A small network was shown many inputs. Here are its activations along a few directions, one row for each input.
Each table varies a few parts of the input and shows all the possible inputs, shuffled.
Descriptions start from the smaller parts, as in this example, which fits no table here: one of 3 separate values, together with either a single point or one of 11 places along a line or (one of 4 places along a line, together with one of 5 places around a ring).
Shared parts are said once, and a part with two or three values counts as separate values.

Other details of the inputs shift rows strongly along two fixed directions, in all tables alike. That doesn't count.

Table:
x1: [ 84   5  12  33 -10 -95  23  -7  51 -62 -34 -23  -4]
x2: [-26 -68 -45  29  52  18 -30 -26 -13 -13  14  -4 -60]
x3: [  9 -84 -65  -6  27  31 -22 -15  28 -26   5  14 -41]
x4: [-67  58  88 -42 -13  42  13 -29 -24  44  -4  -8  61]
x5: [ -3  24  32 -13 -11 -42   4  -6  27 -14 -32 -10  51]
x6: [ 26 -65 -55  11  17  37 -50  18 -12 -16  15  23 -53]
x7: [  5  66  47  18 -14 -24  21   6 -13  -9  -9  12   4]
x8: [ 25  64 -42   7 -47 -15  49  24 -15  29  -2 -67  56]
x9: [-57 -47 -21 -35  -6 104 -26   8 -35  47  23  51 -37]
x10: [-42 -61 -28 -63  18 105 -27  17 -15  32  15  33  -8]
x11: [ 23 -69 -56  20  21  39 -40  18  -5 -12  15  28 -50]
x12: [-20 -77 -60   4  52   1 -32 -25  -1 -18  29   8 -37]
x13: [-19 -47 -49  15  39  10 -51 -13  -8  -8  37   4 -77]
x14: [ 24  62 -43  14 -40 -14  57  21  -9  37  -4 -60  58]
x15: [  51    3    5   49    6 -113   16    0   51  -55  -41  -22   13]
x16: [-26  46  77 -78 -33  54  16  20  -9  41 -13  12  70]
x17: [-62  48  71 -66 -14  24  11 -29 -12  37  11   4  83]
x18: [  51   36   28   73   10 -114   16   -4   30  -37   -1  -24  -35]
x19: [ 61  44  19  81   5 -98  33  12  12 -51 -19   0 -34]
x20: [-39  62  84 -49 -58  51  19  10 -29  56  -5  30  42]
Each input here is: one of 2 separate values, together with either a single point or one of 9 places around a ring.
The inputs of x14 and x8 match in every part but the choice among 2 separate values. If x2 is changed in the same way as x14 into x8, which row does it become?
Answer: x4
A walk changes only the place on the ring of 9. It starts at x16 and steps to x6. List the rest of the walk in order.
Answer: x20, x7, x13, x4, x17, x5, x1

Table:
x21: [ -14 -112 -105   53   69   -2  -59  -15    1  -53    6   31 -122]
x22: [ 35  77  47   9 -33 -57  35  20 -15   9 -26 -35  52]
x23: [-81  35  56 -36   0  37 -11 -24 -20  34   5  23  23]
x24: [-10 -80 -34 -13  30  45 -67 -12  -9  -9  26  27 -70]
x25: [-16 -54 -99  -7  13  44 -40   5 -16   4  45   2 -49]
x26: [-16 -81 -21 -19  24  43 -38   6   1  -9   7  46 -52]
x27: [-22  66 102   4 -18 -15  36 -13  10   9 -12  21  60]
x28: [-67 -41 -23 -72  14  77 -14 -27  15  23   1   3  55]
x29: [  55  -15  -15   26   19 -110    6  -19   43  -52  -22  -53   14]
x30: [ -7  25  56  16   9 -28   1 -17  -5  -3  10   8  10]
x31: [-59 -17  53 -75  -7  72 -27   0 -19  43  17  38  13]
x32: [-19 -65 -32 -10  51  41 -48 -13 -13 -16  30  25 -68]
x33: [ 77  -8  27  52   0 -83  -3   1  38 -59 -31   7 -40]
x34: [  6  37  22  -1 -26  -6  30  11 -20  16  -5 -35  30]
x35: [-47  25  63 -47   1  65   5 -11  -2  19   0  39  30]
x36: [ -2  64  30 -14 -38   8  51   1  10  36  -4  -3  54]
x37: [ 48 -12 -57  41  15 -50 -18  31   3 -26   2 -28 -30]
x38: [ 72  17 -43  58 -16 -87  24  16  26 -46 -11 -17 -21]
x39: [ 71 -18 -51  74   2 -64  27   7  21 -36 -16 -34 -46]
x40: [ 48   7 -19  44 -11 -43  35  15   1 -25 -21 -28  -6]
x41: [-58   7 -17 -56 -14  93  -4  -7 -25  67  34   2  23]
x42: [ 29  57  29   8 -33 -28  37  21  -8  10 -32 -13  54]
x43: [-51   0 -13 -41 -11  87   0  -7 -29  60  24 -12  13]
x44: [ 28  85  44   7 -39 -38  41  31  13   6 -28 -14  72]
The inputs of x35 and x32 match in every part but one. If x42 is changed in the same way as x35 into x32, which row does it become?
Answer: x22
Describe the family of inputs behind these rows.
Answer: one of 2 separate values, together with either a single point or one of 5 places along a line or one of 6 places around a ring
Change only the place on the line of 5 in x30. List by row number the other rows that result.
Answer: x23, x24, x31, x32

Table:
x45: [ 30  51  89  12 -30 -40  34   5   9  -3 -19   6  14]
x46: [-54 -26   9 -56   0 102 -39  -2 -32  43  28  36 -13]
x47: [ 13  64  73  29 -20 -49  34   3  -1   1 -16   4  20]
x48: [ 50 -57 -18  35  26 -62  -7 -11  38 -56 -13  -4 -44]
x49: [-57 -23   3 -59   2  95 -40   3 -37  47  33  34 -12]
x50: [  9  43  69   8 -11 -49  36 -21  32 -17 -31  -5  45]
x51: [ -7 -40 -41  19  27   7 -36   8 -22 -13  22  13 -62]
x52: [ 23  42  65 -13 -16 -62  17  -5  25 -11 -17 -14  49]
x53: [ 45 -28 -16  67  22 -51  -3  -1   6 -45 -10   6 -72]
x54: [-61  74  91 -63 -27  23  21 -12   0  38  -5   3 102]
x55: [  6 -70 -37 -10  31   7 -41 -13  15 -23   9   6 -34]
x56: [-54  66 109 -69 -33  39  31 -21  15  36 -17  12  96]
x57: [ 16  50  59  -5 -12 -63  13  -6  22 -13 -17 -18  52]
x58: [ 52  69  10  24 -30 -38  53  24   2  10 -10 -48  49]
x59: [  17  -54 -110    5    3   20  -14   28  -16    6   -4  -38  -14]
x60: [-66  -9 -76 -48 -11 103   1  -7 -26  67  37 -12  11]
x61: [ 51 -19 -25  52  20 -65 -25  13  -3 -40   5  -6 -66]
x62: [-58 -13 -73 -42 -14 110  -6  -6 -30  62  41 -12  17]
x63: [ 53 -30 -13  55  19 -51  -8   4   9 -47  -7   3 -75]
x64: [-22 -53 -50  14  44   3 -27 -20   6 -25   3   9 -32]
x65: [ 39  71  30  22 -46 -32  45  35  23  -8 -31  24  40]
x66: [-43 -28 -76 -61 -11 112  -4  14 -41  55  18 -11  30]
x67: [ 32 -43 -32  51  36 -70  -6 -13  26 -51 -12  -5 -37]
x68: [-14 -36 -41  32  33  13 -26  -3 -19 -13  12  19 -63]
Describe the family of inputs behind these rows.
Answer: either a single point or one of 5 places along a line or (one of 2 separate values, together with one of 9 places around a ring)
A walk changes only the place on the line of 5. It starts at x60 and steps to x62. List the rest of the walk in order.
Answer: x58, x66, x59

Table:
x69: [-62  39  84 -69 -11  23   3 -30   7  29   2   0  84]
x70: [  -5  -51 -102  -14    8   55  -26   17  -26   24   25  -22  -24]
x71: [ 65  -1  -7 107  19 -99   6   4  14 -63 -15   8 -87]
x72: [-23 -96 -45 -30  44  44 -52 -14  12 -17   6  19 -26]
x73: [-23 -58 -28 -12  26  64 -52   7 -36   8  30  38 -82]
x74: [  51   38   75   18   -7 -122   21  -11   44  -47  -33  -31   40]
x75: [ 52  84   8  54 -34 -91  74  16  15 -10 -29 -51  51]
x76: [-72  43  74 -54  -5  29  18 -34  16  27 -12  17  87]
x77: [-20 -98 -49 -26  43  51 -41 -18  22 -20   1  27 -27]
x78: [-42  67 105 -49 -48  71  25  11 -15  50  -5  54  53]
x79: [ -23  -46 -105   -1   17   56  -13    4  -28   25   28  -21  -25]
x80: [-68  43  82 -61  -9  25  13 -38  13  30  -4   5  80]
x81: [ -12  -48 -104   -9   12   54  -23    7  -30   26   33  -26  -25]
x82: [105 -11 -81  73  -8 -89  30  32  28 -54 -23 -42 -30]
x83: [  70   -1   -3   97   19 -106   -2    4   10  -58   -5   -1  -92]
x84: [-32 -53 -31  -4  31  62 -52  -2 -39   8  38  32 -82]
x85: [ 69  74  98  44 -36 -91  36  25  10 -25 -31   9   4]
x86: [-28  77  32 -63 -62  63  37  21 -17  68  -6 -16 101]
Describe the family of inputs behind these rows.
Answer: one of 3 separate values, together with one of 6 places along a line
The inputs of x82 and x79 match in every part but the place on the line of 6. If x78 is changed in the same way as x82 into x79, which row does it become?
Answer: x83
Change only the place on the line of 6 in x69. List by row number the other rows that result.
Answer: x72, x74, x76, x77, x80
Change only the choice among 3 separate values in x76. List by row number the other rows that result.
Answer: x71, x75
